Each row below holds a small network's activations on one input, seen along a few directions.
In each table, some parts of the input vary, and every possible input appears once, in random order.
Descriptions start from the smaller parts, as in this example, which fits no table here: ring(5) and (point or ring(11) or (values(3) and line(6))).
Shared parts are said once, and a part with two or three values counts as separate values.
In the rows, zero is written as 128.

Other details of the inputs vary at random and push rows far along three fixed directions, the same in every table; ignore that.

Rows:
x1: [147 111  60 115 161 119 173  92 108  88 149 109 103 120]
x2: [128 114  90 112 150 108 150 115 123  93 137  77 103 105]
x3: [119 158  90 128  82 166  68  59 114 215  33 195 118  88]
x4: [154 156 200  62 116 109 142 126 214 138 157 169 209 157]
x5: [146 112  76 112 144  92 181 112 107  66 134  64  97 104]
x6: [111 160 100 108  63 127  81  76 117 195  15 167 117  85]
x7: [ 94 156  99 118  65 131  67  63 111 194  21 158  98  80]
x8: [112 110 172 210 155 186  94 193  89 144 169 135 120 156]
x9: [151 115  66 119 164 122 173  87 104  87 149 103 104 117]
x10: [152 109  69 125 156 131 165 100 117  92 153 107 107 113]
x11: [ 94 111 195 207 132 156  82 224  88 162 152 114 125 160]
x12: [137 112  70 117 154  99 165 119 123  75 132  65  91 108]
x13: [ 86 100 167 199 134 149  83 214  87 155 156 105 112 151]
x14: [155 159 207  65 120 112 147 135 213 130 149 174 205 158]
x15: [147 117  72 118 169 127 171  89 109  83 146 106 100 117]
x16: [125 111  80 120 143 104 146 125 124 100 135  80 105 113]
x17: [144 117  71 125 167 129 162  96 112  87 146 110  98 126]
x18: [149 151 189  70 106  99 151 123 210 114 156 172 199 158]
x19: [151 116  72 131 165 136 159 100 122  85 150 104 100 117]
x20: [ 99 118 201 202 125 154  85 225  99 146 146 128 128 166]
x21: [ 90 101 169 197 124 139  99 203  86 132 161 107 111 151]
x22: [138 120 100 112 139 105 167 121 117  79 127  86 107 110]
x23: [149 154 203  66 110 106 151 119 208 114 155 171 198 154]
x24: [ 94 158 102 118  75 141  52  76 118 215  20 159 105  82]
x25: [159 158 202  63 103 103 157 136 207 124 146 181 208 162]
x26: [ 92 107 189 200 129 151  84 225  92 160 152 119 125 160]
x27: [155 115  76 127 158 134 165  95 116  93 152 104 109 111]
x28: [102 155  92 116  72 131  68  78 114 210  14 158 109  81]
x29: [156 155 201  65 106 100 156 115 208 115 160 169 205 155]
x30: [106 106 163 211 152 173  94 198  82 150 167 146 123 174]
Each input here is: ring(5) and (values(2) or line(4)).
Changing only the ring(5) part turns x16 into x2. The same change can be made to x28. Which row results?
> x14
Which other rows does x11 become when the line(4) part takes its other values? List them by row number.
> x4, x5, x29

Rows:
x31: [117 111 115 178 140 172 105 139  78 151 144 143 113 131]
x32: [149 125 180 151 149 130 147 193 136 103 178 120 155 169]
x33: [117 119 139 172 122 152 109 167  97 138 116 125 102 129]
x34: [128 122  58 114 120 108 154  90  95 110  93 111 100  95]
x35: [138 125  53 121 125 105 139  93 117 117 101  96  97 102]
x36: [ 96 128 146 168 128 148  94 154  91 136 120 112 104 128]
x37: [134 170 153 110 112 168  86  80 156 185  95 218 163 132]
x38: [156 119 107  76 144  94 192 106 147  65 167  95 141 119]
x39: [101 117 118 170 132 139  91 161 102 140 121 122 104 139]
x40: [ 91 123 145 173 123 141  98 150  88 131 121 119 105 131]
x41: [133 114 189 145 140 135 142 184 143  96 188 116 145 155]
x42: [123 160 164  87  86 134  96  84 148 186  76 179 149 121]
x43: [100 115 150 175 109 145 104 153  96 137 122 124 104 123]
x44: [116 124 133 177 135 149  97 173  97 159 112 110 113 128]
x45: [129 163 157  92  89 127 110  95 152 179  78 198 157 134]
x46: [103 116 136 157 140 139  99 150  98 156 126 105 103 123]
x47: [153 132 110  94 151  96 183 113 154  60 151 119 136 137]
x48: [134 126  78 121 115 114 147  94 113 109  92 122  93  96]
x49: [135 158 142 104 111 162  98  68 146 196  95 210 153 129]
x50: [139 113 169 146 155 137 144 195 153 107 178 119 148 156]
x51: [157 119 115  81 151 103 180 112 175  73 163  91 136 115]
x52: [132 122  55 104 145 111 149  87 112 124  90  96  86  92]
x53: [104 111 130 156 131 139 102 157  95 150 127 108 115 116]
x54: [120 112 130 187 139 179  98 141  94 149 139 147 104 132]
x55: [132 119  51 103 137 112 151  97 110 120  95  97 102  87]
x56: [152 115 104  85 139  93 176 106 176  67 172  99 133 123]
x57: [133 126  62 107 125 114 148  94  97 117  90 108 100  93]
x58: [160 152 180  68 104 114 145 123 225 134 145 192 201 161]
x59: [123 114 183 143 143 120 147 168 129 102 187 122 144 166]
x60: [150 128  62 131 142 146 139  64 109 126 112 120 106 102]
x61: [134 131  77 112 131 112 135  88 120 125  98  82 102  85]
x62: [155 116  92  85 146  91 180 121 162  80 166 111 149 138]
x63: [115 164 156  92 101 137  87  93 165 181  72 169 156 113]
x64: [137 117 191 155 136 122 143 178 134  97 188 116 158 164]
x65: [119 122 138 179 118 139 108 162  87 139 116 123 111 138]
x66: [159 126 106  88 144  85 177 107 173  72 175  91 147 130]
x67: [124 110 179 147 136 123 150 178 126  97 190 124 158 160]
x68: [128 164 135  89 110 134 104  98 165 170  73 173 153 116]
x69: [ 93 111 128 165 126 130  96 147  97 152 133 110  98 132]
x70: [126 117  44 109 132 103 145  83 111 119 100  99  85 103]
x71: [168 166 207  66 106 115 144 116 206 133 145 173 205 153]
x72: [ 92 108 124 168 118 135  95 157  93 150 134 113 114 126]
x73: [134 128 177 147 157 134 143 189 139  92 177 126 149 172]
x74: [111 162 159  95  88 129  80  93 174 181  85 186 163 127]
x75: [110 118 134 168 132 145 105 160  81 151 114 122  97 137]
Changing only one part turns x66 into x56. The same change can be made to x61. Which row results?
> x51
What do these inputs look like to the network?
> values(5) and (point or (values(2) and line(4)))
Which other rows does x48 become when the values(5) part takes its other values? List them by row number.
> x34, x45, x47, x65
Which other rows does x35 become when the values(5) part takes its other values? List them by row number.
> x39, x58, x62, x70
Which other rows does x62 become when the values(2) part takes its other values? List them by row number.
> x72
